Each row below holds a small network's activations on one input, seen along a few directions.
Each table varies a few parts of the input and shows all the possible inputs, shuffled.
Descriptions start from the smaller parts, as in this example, which fits no table here: line(6) and (point or ring(9) or (values(2) and ring(8))).
Shared parts are said once, and a part with two or three values counts as separate values.

Other details of the inputs vary at random and push rows far along two fixed directions, the same in every table; ignore that.

Table:
x1: [-41 -38 -25  26 -72  48   7  22  19 -47  -5  52  25 -48   0  39 -35]
x2: [ 20   4 -40 -65  36  18  19   6  -7  26 -62   0   5 -46  -2   5  48]
x3: [ 13  -4 -17 -32  34  -3  16  -2 -28  13 -33  -3  -4 -33  -8 -11  37]
x4: [ 26  23 -32 -64  31 -49  42   6   3  40 -37  10 -34  -6   9 -12  50]
x5: [-22   2  30  57 -34  20 -31   6  14 -52  63  -5  17  47   0  24 -54]
x6: [-26  -5  36  57 -52   1 -31 -29  -7 -45  40  -6  -5  22  -5  -9 -38]
x7: [ -6   6 -18 -35  12 -37  46   5   9  10   0  11 -27  15   2  -8  14]
x8: [  5  -5 -35 -47  46 -13  16  23 -23  30 -67  17   6 -65   5 -14  35]
x9: [ 27  37  43  17  29 -34 -34  -6  16  37  37 -37  -9  63   9 -19 -15]
x10: [ 21  30  44   5  25 -21 -27 -29  10  31  32 -51 -15  66  -1 -27  -6]
x11: [  0  13  38  -1  31  -9  -5 -22  10  31  32 -47  -6  58  -9 -28 -15]
x12: [  0  -5 -10  13   0  -2  -6  17 -17 -18  -8  21   9 -29   2   9   3]
x13: [ 13  26  31  -6  27  -7 -30 -25   4  12  12 -44 -10  53   3 -20   0]
x14: [ -9   8 -15 -10 -11  15 -19  12   5 -14 -28  14  14 -23  12  14  -4]
x15: [-16 -11 -13 -15   1  37  12  -2   0 -18  -6  -1  13  -8 -10  12  -1]
x16: [ 20  -5 -11 -36  49   3  36  -1  -2  44  -8 -21   0   4 -11  -8  30]
x17: [-44 -29 -57 -52 -15  59  26   8  -2 -23 -74  30  25 -82  -7  16  11]
x18: [-22   6  23  56 -62 -43  -6 -18  -4 -64  55  19 -37  42   4  -2 -29]
x19: [-38 -18  -4  23 -47  24 -18 -17 -17 -61 -12  17   4 -31  -1   5 -16]
x20: [  0 -19 -38 -35 -25  34  19  -2   3   4 -54  25   6 -58  -1  16  27]
x21: [-16  -1   1   0   3   6   1  14  16  12   3   2  13  -2   0  -1 -23]
x22: [-10 -30 -29   8 -34   8  12  20 -12 -12 -33  50   9 -70   2  14   4]
x23: [18  4  2  5 -6 -4 -9 11 14 19 -1  7  0  1 10  8  0]
x24: [ 23  18 -13 -22  28   0  -7  19   3  19 -19   0   9  -8   7  10  17]
x25: [-20 -29 -10  39 -62  23   1 -11 -16 -57  10  26   4 -33  -6  20  -8]
x26: [ -4  -7  27  79 -46 -10 -26  -2  -6 -45  60  11   2  24   1  14 -35]
x27: [ 21   0 -16 -19   7  10  12  -6   0  15 -13  -7  -1 -10  -2   7  28]
x28: [ 55  23  -3 -30  69 -34  10  17   4  72  -8 -23  -6  17   6 -11  38]
x29: [-30 -31 -31  25 -56  42  11  24  12 -47   5  43  27 -42  -2  44 -25]
x30: [ 38   4  15 -30  62 -38  21 -11 -21  67 -13 -28 -22  12  -6 -41  43]
x31: [-20   1  36  70 -47 -12 -38  -8  -3 -41  46   8   2  20   3  -1 -49]
x32: [ 13   2  38   4  26  -7   5 -19  10  35  38 -41 -11  63  -8 -21  -5]
x33: [  9  30  52  15  52 -26 -26  -1  11  26  50 -51  -1  86   4 -24 -26]
Description of these inputs: values(3) and (point or (values(2) and ring(5))).
The inputs of x23 and x22 match in every part but the values(3) part. If x14 is changed in the same way as x23 into x22, which row does it become? -> x8
Change only the ring(5) part in x16. List by row number the other rows that result. -> x11, x15, x17, x32
Change only the values(3) part in x19. List by row number the other rows that result. -> x13, x17
Change only the values(2) part in x21. List by row number the other rows that result. -> x11

Table:
x34: [-21 -10 -25  13 -54  39  -3   8  14 -43  -3  30  17 -31  -1  37 -18]
x35: [ 27  15  24  11  25 -10 -18   5   6  24  21 -19   0  33   3  -3  -1]
x36: [ 19  11  28  11  37  -9 -20  -7  -7  17  18 -33   0  37   0 -14   1]
x37: [-14   3  -6   9 -20  18  -8  -1  17 -13   5   2  12   0   3  14 -18]
x38: [ 10   7   3   9  -9 -30  -7  -3 -12  -8  -5  12 -20  -4   9  -9  11]
x39: [ -2 -22 -61 -77  33  27  50  16  -9  28 -80  20  11 -74  -5   5  50]
x40: [-26 -14 -18  14 -68   1   8  -7  -2 -57  -6  41 -15 -22   6  16  -6]
x41: [  4  15  37   2  30 -14  -8  -8  10  18  35 -35  -9  66  -1 -18 -14]
x42: [-1  4 -1 -1  1  8 -9  5 11  8 -2 -4 12 -1  5  6 -8]
x43: [ 24  25  27  10  17 -54 -10 -12 -10  13  24 -18 -30  43   7 -24  10]
x44: [ 18 -16 -48 -69  51 -26  67  23 -15  58 -59  24 -11 -58  -3 -13  56]
x45: [ -6  -8  -6   6 -26  22   2   5  16 -16  10  10   5   6   0  21  -9]
x46: [ 10  21  38   9  34 -17 -21  -3   3  20  33 -35  -2  55   0 -19 -15]
x47: [ 22  11 -43 -67  41 -37  41   8 -16  42 -63  15 -21 -50   2 -17  58]
x48: [ 24  18 -14 -70  87 -19  27  12  -4  72 -40 -25  -2  -6  -4 -27  38]
x49: [ -7 -11 -27  -4 -28  31   1  17   6 -17 -19  27  18 -41   2  28   0]
x50: [ 13  18  42  15  36 -17 -27  -2   1  20  29 -33  -2  53   1 -20 -15]
x51: [ 14  21  32  10  35 -13 -14 -18   0  14  37 -44  -6  59  -4 -16  -5]
x52: [ -6  -2   3  18 -16  16 -20   5  10  -9   0   5  15  -5   6  11 -18]
x53: [ -9  -5   1  12 -12  20 -12  -4  -4 -22   4  -3  11  -4  -1   9  -8]
x54: [-16 -13   6   4 -24  22   2 -17   2 -16   4  -3  -1   2  -8   0  -7]
x55: [ 20   9  24  20  24 -46   3   2 -10  23  34 -12 -15  32   0 -19   1]
x56: [ -5 -13   7  42 -27 -14  -4   7  -9 -23  20  23  -2  -7   2   4 -15]
x57: [-29 -21 -11  16 -52  39 -10  -9  -4 -42 -11  18  15 -39  -6  16 -15]
x58: [-12 -11  13  25 -26  21 -22 -14  -5 -23   5  -1   7  -5  -3   1 -16]
x59: [ -7  -5 -10 -12  -4  15   8   4  16   6  -9   2   6  -1   3   8  -2]
x60: [-13  -8   0  32 -32 -14   7   1  -3 -27  26  20  -5  -3  -3   7 -17]
x61: [-33 -18 -14  12 -53  41  -4 -14   0 -45  -9  17  12 -36  -8  17 -16]
What do these inputs look like to the network? -> line(4) and (values(2) or line(5))
The inputs of x37 and x59 match in every part but the line(4) part. If x48 is changed in the same way as x37 into x59, which row does it become? -> x41
Change only the values(2) part in x43. List by row number the other rows that result. -> x55
List by row number the other rows that have the line(4) part in common with x38. -> x35, x36, x50, x52, x56, x58
